Each row below holds a small network's activations on one input, seen along a few directions.
Each table varies a few parts of the input and shows all the possible inputs, shuffled.
A made-up example of a description, with smaller parts first: values(2) and (point or ring(9) or (line(4) and ring(5))).
Shared parts are said once, and a part with two or three values counts as separate values.
In the rows, 128 means zero.

Other details of the inputs shift rows strongly along two fixed directions, in all tables alike. That doesn't count.

A family of inputs:
R1: [147 227 168 155 147 132 133 128  83 100  74 117]
R2: [183 106  91 133 169 114 106 133 145 134 160 154]
R3: [128  96  71 108 107 131 105 119 177 157 188 136]
R4: [138 103  68 143 161  99 124 132 112 149 141 123]
R5: [145 150 112 138 143 117 103 122 126 111 141 142]
R6: [ 71  58 182  98  57 191 159 119 169 143 138 107]
R7: [ 79  71 136 106  52 166  97 113 175 143 171 129]
R8: [114  90 101 129  86 145  90 112 146 154 175 120]
R9: [157 125 145 132 151 132 115 128 139 118 131 139]
R10: [136 193 157 139 147 133 125 118  98 129  77 110]
R11: [187 138  77 154 217  73 146 168 117 112 129 156]
R12: [176 150 130 123 151  71 119 122 113 123 121 125]
R13: [161  82  34 126 185  84 121 142 135 134 180 161]
R14: [ 70 114 200 120  64 181 105  91 129 145 104  92]
R15: [117 110  87 145 131 106 128 147 127 136 149 124]
R16: [104 178 184 149 131 139 162 133  78 113  53 107]
R17: [119 165 225 107  74 133 146 116 109 116  71 107]
R18: [132 138  96 137 144 110 145 151 119 111 129 141]
R19: [122 115  88 146 139 108 127 139 120 129 149 120]
R20: [ 95  83 103 130 116 122 126 133 136 156 140 112]
R21: [144 139 170 126 129 152 131 137 138 119 108 139]
R22: [128  92 120 109 116 145  99 108 148 135 161 150]
R23: [176 126  86 102 144  68 120 134 143 150 152 125]
R24: [161 178 175 134 154 144 145 126 124 113  92 134]
R25: [159 184  90 159 183  90 156 147  95 118 113 126]
R26: [113  65  46 116 133 107 122 140 156 176 174 113]
R27: [107 164 208 116 103 171 132 116 118 103  83 140]
R28: [174 188 162 134 155  74 134 131  94 108  84 129]
R29: [130 133 129 133 163 114 142 132 108 100 118 143]
R30: [119  88  77 128 129 112 124 135 141 124 169 134]
R31: [109  83  78 113 107 129 139 132 161 144 175 128]
R32: [120 172 142 154 133 124 155 147  91 108  92 118]
R33: [126  51  85 106 125 131 139 148 173 150 176 130]
R34: [122 124 192 127 109 162 125 125 142 118 110 133]
R35: [ 89 143 180 136  74 163 112 116 126 126 113 110]
R36: [ 64  25 115  85  63 164 131 129 182 156 178 132]
R37: [ 78 109 161 126  81 155 144 128 128 110 121 123]
R38: [198 178  63 156 198  83 104 133 103 108 141 162]
R39: [102 137 162 134 107 144 108 113 122 144 103 111]
R40: [119 183 187 130 144 144 176 124  93  91  71 131]
R41: [101 176 192 139  83 167 126 121 109 118  89 111]
R42: [ 97  66  92 129  90 137 120 126 139 148 171 114]
R43: [164  89  82 137 173 106 138 147 131 127 154 146]
R44: [119 112 105 134 108 131  92 118 142 145 163 118]
R45: [185 159 102 153 209  90 160 168 105 104 105 152]
R46: [ 80 144 191 120  54 185 128 102 137 139 114  97]
R47: [130 202 157 157 149 124 164 142  74  94  73 112]
R48: [148 162 119 153 160 111 146 134  86  90 108 141]
R49: [114  71 133  77  59 124 123 106 179 174 168 104]
R50: [126 120 121 134 121 136  97 105 122 155 130 117]
R51: [103 175 201 129  83 172 130 118 114  99  87 128]
R52: [ 87 151 184 125  90 165 162 126 108  94  91 113]
R53: [186 172  51 145 205  76 111 132 124 160 134 133]
R54: [ 81 128 209  96  68 192 133  95 148 126 110 123]
R55: [130 123  82 135 156 105 143 133 126 156 132 115]
R56: [149 105 123 112 133 142 120 134 164 140 149 135]
R57: [129 157 134 123 118 142 120 122 132 116 126 132]
R58: [166 150  97 133 183  96 108 136 129 118 137 166]
R59: [145 128 170 112  96 113 123 104 112 127 114 116]
R60: [ 87  81 122 126 107 136 126 120 130 150 136 103]
R61: [150  82  90 131 165 107 135 148 144 128 157 139]
R62: [121  74 101 103 119 133  91 114 168 143 181 147]
R63: [115  89  83 115 110 129  93 126 161 182 159 119]
R64: [154 176 122 135 190 104 160 145  95  94  95 147]
R65: [136 161 141 142 174 109 153 143  96  91  94 149]
R66: [122 145 158 107 122 153 124 116 136 118 118 138]
Description of these inputs: line(6) and (point or (values(2) and line(5))).
Q: The inputs of R39 and R14 match in every part but the line(6) part. If R34 is changed in the same way as R39 into R14, which row does it become?
A: R9
Q: List by row number the other rows that have the line(6) part in common with R25.
A: R3, R6, R24, R31, R40, R46, R49, R53, R54, R55
Q: A walk changes only the line(5) part. It starts at R63 and steps to R41. List the rest of the walk in order.
A: R51, R27, R21
Q: List by row number the other rows that have the line(6) part in common with R50.
A: R2, R4, R8, R13, R22, R38, R42, R43, R48, R59
